A small network was shown many inputs. Here are its activations along a few directions, one row for each input.
In each table, some parts of the input vary, and every possible input appears once, in random order.
Descriptions start from the smaller parts, as in this example, which fits no table here: one of 5 places around a ring, together with either a single point or one of 11 places along a line or (one of 2 separate values, together with one of 6 places along a line).
Shared parts are said once, and a part with two or three values counts as separate values.

Other details of the inputs vary at random and push rows far along two fixed directions, the same in every table; ignore that.

A family of inputs:
R1: [-44  17   1 -45 -12  24  17 -55  -6   1   1   4  -5 -26]
R2: [-30 -23   5 -31  -2  24   8 -59  -3  32  15  33   0   8]
R3: [-37 -10  56 -17 -58 -13 -27  -3 -36  12 -40 -21 -25  22]
R4: [ 23  19 -13   8   3   2  14  51  14 -19   2 -24  -5  -3]
R5: [ 43  11 -42  15  37   6  34 -30  18 -37  16   9   3 -32]
R6: [-33  -8  17 -43   9  30  10 -65   0  -4   6  16  -4   7]
R7: [-32  -5  -3 -46  13  29  -7 -82  -4  -9   3  30  11 -48]
R8: [ 37   3 -55  23  24   8   5   5  13   9  17  10   3 -11]
R9: [-45  -7  55 -33   6   5 -14 -21  -8  -1 -18  15   0  20]
R10: [  7  -5 -48   0   4  -9   8 -29  -2   4  10  21  14 -52]
R11: [ 30  19 -37  24  -5  -9   9  45   1  18  -3 -15   0   5]
R12: [ 21  30 -24  32  -3   0   8  32   8   1   6 -37   1   6]
R13: [ 19   0   8  35  14 -15  -3  70   6  21  -9  -8  -7  63]
R14: [ 28  23   8  34  -7 -14   5  58   3   4  -5 -48  -2  52]
R15: [-30 -11  20 -21 -39   6  11 -28 -29  37  -9   2 -38  13]
R16: [ 11 -20  10   0 -12 -25   1  36  -1  12   2   3   6   9]
R17: [  9   4  21 -10  -2   1  17  30   9 -13   2 -15  -7  19]
R18: [-36  -7  41 -26 -36  -9 -20 -28 -15   6 -18   2  11   4]
R19: [ 29   1 -29  23  59  11  23 -26  27 -39  22  26  -1 -17]
R20: [-47 -14  14 -14  18  33  18 -87  12   5  37  35  -1 -14]
R21: [ 34  10 -56  31  35  22  11 -29  24 -15  36   0   7 -31]
R22: [-62  11  30 -17 -10  21  -7 -19   0  25  12  -4  -9  21]
R23: [-61   6  36 -26 -24   6 -15  22 -13  51 -10   1 -13  48]
R24: [-37  -6  71 -46 -32  -3  -8  21 -15   7 -24 -13   0  27]
R25: [-52 -10  37 -41 -51 -13 -15  34 -20  40 -13  -9   0  17]
R26: [-27  -9  21 -32 -15  14   9 -66 -36 -14 -15  16 -19 -32]
R27: [-27 -37  -6 -34   7   9   0 -83  -5  15  16  47  12 -24]
R28: [ 23  28  -7  11   9  -2 -12  69   5  -9 -22 -45  -8  49]
R29: [ -4   1  -7  18  12  -6 -27  -6  10 -16   2  17  12 -25]
R30: [ 32   4   3  30   2  -2  18  40  18  -6  23 -23   0  16]
R31: [ 30  -5  27  25 -20 -30 -21  73   6 -14 -15 -25  10  24]
R32: [-54   9  39 -37   0   8 -22 -14 -10   4 -18   8   0   3]
R33: [ 33  -7 -36  24   6  -3  -2  -8  20 -31  20  18  20 -71]
R34: [ 22  -9 -53  28  41 -11  -1 -10  14  -8  20  36  11 -43]
R35: [-42  -3   0 -30 -15  36  24 -69  10  10  44  18   2 -52]
R36: [-45  -2  52 -24 -25  16 -10  -3  -9  30  -4 -28  -7  67]
R37: [-31 -10  44 -43  -3  11 -17 -28 -14   1 -22   3   5  22]
R38: [ 37  -3 -56  19  14   9  29   0  21   1  37  25   5 -53]
R39: [ 45   0 -43  45  18  10  31 -40   5 -22  26  -4 -26 -39]
R40: [ 16 -15  -8   1  -2   3  25   0  11  14  26  21   0 -10]
R41: [ 30  24 -17  15   8 -11  -4  40  -2 -21 -27 -25  10 -12]
R42: [ 35   1 -35   8  25   7  15  -6  17 -37  13  14  15 -70]
R43: [ 35   0 -35  28  15  -5 -26   2  12 -24   0   2  19 -27]
R44: [ 46   7 -20  16  28 -10  10  -2   6 -34  -9   1  14 -26]
R45: [-18  28  22  -1   6  -3 -13  59   2   0 -20 -29 -15  51]
R46: [-46   4  25 -27 -44  -1 -25 -20 -17  10 -20  -5  12 -14]
R47: [-47 -16  53 -17 -13  -4 -30 -23  -5   4 -12  18   6  18]
R48: [ 31  -5  -4  31 -23 -38  -7  61 -33   7 -28 -27 -22  34]
R49: [ 34  21   4  27  -9 -12  10  59 -22 -20 -28 -44 -36  43]
R50: [ 34 -24 -40  34  49 -15   7 -17  17 -14  20  42  12 -27]
R51: [ 30  -3 -35  20  11 -20 -19  41   0   8  -8  -8  10   9]
R52: [ 28   0  -1  20 -11 -41  -8  65 -10  13 -24 -23   6  39]
R53: [ 34  12  -5  25  -9 -22   6  66  -3  22 -13 -24  -4  49]
R54: [ 18 -18  -2  11   9  -3 -22 -23   7 -19  -1  12  17  -6]
Each input here is: one of 6 places around a ring, together with either a single point or (one of 2 separate values, together with one of 4 places along a line).
Changing only the place on the ring of 6 turns R21 into R43. The same change can be made to R39. Which row results?
Answer: R3
Which other rows does R37 become when the choice among 2 separate values takes its other values? List them by row number.
Answer: R7
Which other rows does R2 become when the choice among 2 separate values takes its other values? List them by row number.
Answer: R8

A family of inputs:
R55: [  6  20 -16  11   2  19  19   2   9   4  11 -13 -13   7]
R56: [-29   4  34 -21 -14  13   8  -7  -8  15   0 -13 -23  41]
R57: [-49  10  51 -34 -12  19 -14 -15  -9  -2 -17 -16  -3  33]
R58: [-49  17  42 -33 -23  20  -2  -3  -7  21  -4 -26 -17  48]
R59: [ 10  -9   8   5 -25 -26 -23  40 -18  15 -31 -17   3  14]
R60: [ -5  13   2   6 -14  -4   9  53  -3  28   3 -26 -10  26]
R61: [ 40   3 -36  40  13 -11  16  33   2  15  15  -8  -8   6]
R62: [ 44  18 -43  35  -4  -9  15  40   4  -7   7 -23   0 -12]
R63: [-16 -14   0 -13  28  18   8 -53   5   0  15  23  -1   2]
R64: [  0  13 -19   7  -5  12  24  -6  -1  11  20 -12  -9 -15]
R65: [  8  19  21   2   7   0 -12  19   0 -22 -18 -19   6  19]
R66: [ 39   8 -31  20  -4 -21   2  51   6   0  -1 -12   4 -12]
R67: [ 31   9 -37  25  -2 -15  11  52   6   3   5 -13   2  -4]
R68: [-33  -9  46 -15 -16 -17 -33  17  -5   5 -25  -1  11  21]
R69: [ 49  18 -14  39  20 -23 -14  41  11 -43 -20 -22  13  -9]
R70: [  4 -10 -27   6 -11  -7  12  -9  -8  18   7  11   0 -10]
R71: [ -6  -2  22  -6  11   8   1 -18  -1 -20  -6   1  -4  14]
R72: [  4 -18 -48   3   4  10  22 -56  11   7  41  42  12 -60]
R73: [ -1 -13   6   3  12 -17 -17 -21  -3 -15 -17  17  11 -13]
R74: [-35  -8  44 -28 -18  -4 -15 -30 -15 -11 -23   6  -2  -5]
R75: [  1   0 -10   4  -9   7  29 -11  -7  14  18  -2 -17 -10]
R76: [  5 -23 -30   1  17   3  -8 -58   7 -21  21  49  18 -71]
R77: [-40   9  29 -37 -54  -2  -7   4 -22  27 -16 -21  -7   9]
R78: [-11   8   0 -10  15  17  10 -11  14   6  19   5  -7   8]
R79: [  0  -6 -12 -15  37  18   8 -61  16 -29  17  40  18 -50]
R80: [ 11 -26 -36  -1   5   3   2 -58   8  -8  22  41  20 -76]
R81: [-48   3  49 -35  -4   9 -15   5  -5   5 -19  -8   3  39]
R82: [-12 -11 -27  -9  17  28  26 -77   7  17  33  41  -7 -30]
R83: [ -5  10   1  -4  21  21  11 -22   9 -17   9  -9  -1   7]
R84: [ 60   2 -21  46  43 -22  -7  44   9 -33 -13  -5  11  16]
R85: [ 38   9 -27  43  15  -3   8  51  21  10  13 -10  -4  28]
R86: [-13  -5 -15 -20   3  14  -5 -71  -6 -25  10  28   8 -71]
R87: [  4   4  22   2  10   6   6  14   2  -9  -5 -19 -13  38]
R88: [-50  -2  43 -29 -18  10 -10   2  -1  36   5  -5 -10  54]
R89: [ 52   3 -17  43  42 -16  -7  38  13 -27  -9  -8   8  26]
R90: [-29   2  26 -29 -45  -2 -17   4 -22  11 -25 -22   1  -4]
R91: [  1   3   7  -2  -8 -15 -25  37  -8  -9 -21  -7   6  -4]
R92: [-11 -13 -24  -7  29  22  21 -76  11   1  31  37  -6 -20]
R93: [-49  -4  31 -22 -36   4   2   7 -11  51   9  -5 -10  31]
R94: [ -5  -3  -6  -6 -27  -1  17  -4 -13  13   4  -3 -11  -7]
R95: [-32   9  35 -17 -32  14  11  11 -13  31  -9 -18 -25  48]
R96: [-48   4  44 -36  -3  14  -5   5  -1  14  -9 -13  -4  46]
R97: [ 42   0  -8  32  33 -12 -12  30  18 -24  -1   5  19   7]
R98: [ -8  -7  -2 -16 -18  -5 -11   4  -7   5 -13   0   9 -27]
R99: [ 54  -1 -18  34  -9 -25  -5  50  -5 -17 -20 -24   0 -11]
R100: [-19   0 -26 -17  17  35  29 -66  16  11  36  36  -3 -40]
R101: [ 60   5 -34  38  -8 -25  10  48  -2 -11  -6 -19  -5  -8]
R102: [ 53  -3 -27  43  17 -31 -23  49  -3 -22 -18  -4   6  -5]
R103: [ 42   7 -15  32  28 -21 -14  39  16 -35 -15  -4  17 -16]
R104: [ 15   0  14  10 -15 -22 -22  41 -17 -16 -28 -18  -8   8]
R105: [-44  -9  45 -24  -4   6 -19  -5  -1   9 -10   2   7  39]
R106: [  3 -10 -12  -8 -18 -12  -1 -11 -12  21   2  11   0 -16]
R107: [  0  -2  21  -9   8   7   1 -26  -2 -23  -8  10   1  -3]
R108: [ 10 -19 -43  -3   2   2  14 -57   9   3  35  43  14 -68]
R109: [-38  -6  39 -22   0  10  -9  -3   3  18   2  -3   1  45]
Describe the family of inputs behind these rows.
Answer: one of 5 places around a ring, together with one of 11 places around a ring
Changing only the place on the ring of 11 turns R106 into R73. The same change can be made to R66. Which row results?
Answer: R103
Changing only the place on the ring of 11 turns R99 into R95. The same change can be made to R98. Which row results?
Answer: R100
Which other rows does R85 become when the place on the ring of 11 takes its other values? List them by row number.
Answer: R68, R72, R76, R80, R88, R93, R97, R105, R108, R109
Start at R64 and move only the place on the ring of 11, one step at a time. The first step leads to R62. Which rows follow, in order?
Answer: R77, R90, R86, R69, R65, R57, R83, R58, R55

A family of inputs:
R110: [-23  -1 -20 -22  41  50  14 -81  14   0  28  32 -19 -22]
R111: [ -3  25 -17  32   0   8 -10  13  29 -20  22 -14  21 -40]
R112: [-19  -4  10 -16  13 -18 -28   1 -10   9 -31  27  17   5]
R113: [ 38   5   8  17 -40 -19   1  35 -18   4 -21 -45  -7  32]
R114: [ 24  28 -25   3  21  -4  27  11  14 -32   2  -6  13 -44]
R115: [ -5  11 -43  -2  51  26  29 -55  18  10  28  40  -2 -15]
R116: [-35  17  33 -42 -18  21 -15  33   6   1 -14 -20   0   6]
R117: [ 71  -6 -45  38   0  -9   6  20  10   5   9  -7  11  -6]
R118: [ 44  -4 -33  40  10 -46 -25  52 -14 -19 -30 -15   1   0]
R119: [-23  -4  43 -40 -19  21  -8 -33 -11 -17 -18 -24  -1  23]
R120: [ -8 -20  34   0 -20 -28   7  43  -5  12   1 -15 -13  36]
R121: [  3  -9  -5  -7 -16 -13 -18  39  -2  32   0 -18  19  41]
R122: [ 65   0 -31  25  37   7  -9  24  28 -30   3 -12  17   6]
R123: [ -7 -21 -28 -26  -2   9  15 -83  -2  -3  27  20  13 -42]
R124: [-48   5  -2 -18 -10  11  -4  12 -11  55   6  -5 -19  52]
R125: [ 48 -15 -42  36   5 -22 -18   7  -8  -1 -14  23   3 -36]
R126: [ -6   3  18 -25   1  -4  -9  11   6  23 -12  -5  25  38]
R127: [-38 -37  24 -25 -12  -3   4  -5   3  35  26  31   2  10]
R128: [-12 -43   4 -13  -8  20  31 -72   0  19  41  58   0 -50]
R129: [ -5  16   7  12 -30   6  19  11 -29  24 -14 -32 -39  42]
R130: [-61  -4  37   0 -24  -6 -54 -27 -11   4 -22   6  13   3]
R131: [ 28 -30  -6  15  -3  -1  43 -54   1 -13  32  30 -14 -53]
R132: [-12  25  26  -6   6  20   2   8 -14  -7 -15 -36 -37  52]
R133: [ 27  24 -34   8  28  -2  14  43  27 -11   4   4  24 -28]
R134: [  1  -6  38   1   7 -18   4  60  10  15  -4   8  10  53]
R135: [-19   7  30  15 -22   1 -35   8   8   8   0 -33  24  36]
R136: [ 38  -7 -26  21  43  -4 -32   7   4 -37 -16  21  10 -25]
R137: [-24 -16  18 -20 -40 -12 -12 -52 -41   5 -27  17 -14 -29]
R138: [ 47  30 -42  43  51  -1  31  17  10 -20   0 -12 -13  17]
R139: [-54   6   6 -47 -36   6  -8  15  -2  36   9   2   7 -11]
R140: [ -6 -26  22 -23  18  23  28 -78  15 -43  29  39 -10 -41]
R141: [ -3 -15  48  -8   2   5  -9  41  10  -5   1   1  -6  44]
R142: [ 42  13 -63  48  31  -6  25  23   7  -8  12 -18 -21  11]
R143: [ -9  -3  26 -13   2  -5 -30 -13 -22 -35 -38  -2  -9  -3]
R144: [-24  30  15  35   3  10 -21  18   6  22   9 -34 -13  50]
R145: [ 21  23  -9  -1  13  17  12   9   6 -49   2 -20  -1 -42]
R146: [ 15 -18 -34  17  12 -30 -33  29  -3   9 -16  16  12  -7]
R147: [-25   6   2 -27 -45  13   7   2  -7  28   5   2  -3 -32]
R148: [ -9  20  15 -14 -54  -4  13  23 -21   7 -12 -30 -16 -17]
R149: [-49 -13  70 -42 -15  -3  19 -24 -10   8  -3  17  -4  25]
R150: [ 35   7 -14   4  23  -7  16 -16   6 -22  -4  -9  21  -2]
R151: [-37   8   0 -35 -31   0   9   0  -7   7   4 -13  -2 -29]
R152: [ 54   9 -30  39  41 -36  -8  23  -4 -41 -30   5  13 -16]
R153: [-16  -8 -38  -5   2  37  31 -78  -3  30  31  37 -22 -30]
R154: [-21  -7  53  30 -16 -12 -20  35  18   6  12 -15   6  40]
Describe the family of inputs behind these rows.
Answer: one of 5 separate values, together with either a single point or (one of 2 separate values, together with one of 4 places along a line)
Changing only the choice among 5 separate values turns R143 into R140. The same change can be made to R137. Which row results?
Answer: R131
Which other rows does R144 become when the choice among 5 separate values takes its other values? List them by row number.
Answer: R111, R130, R135, R154
Which other rows does R126 become when the place on the line of 4 takes its other values? List them by row number.
Answer: R117, R121, R122
Which other rows does R150 become when the choice among 5 separate values takes its other values? List them by row number.
Answer: R114, R138, R149, R152
Which other rows does R122 become when the choice among 2 separate values takes its other values? List them by row number.
Answer: R119
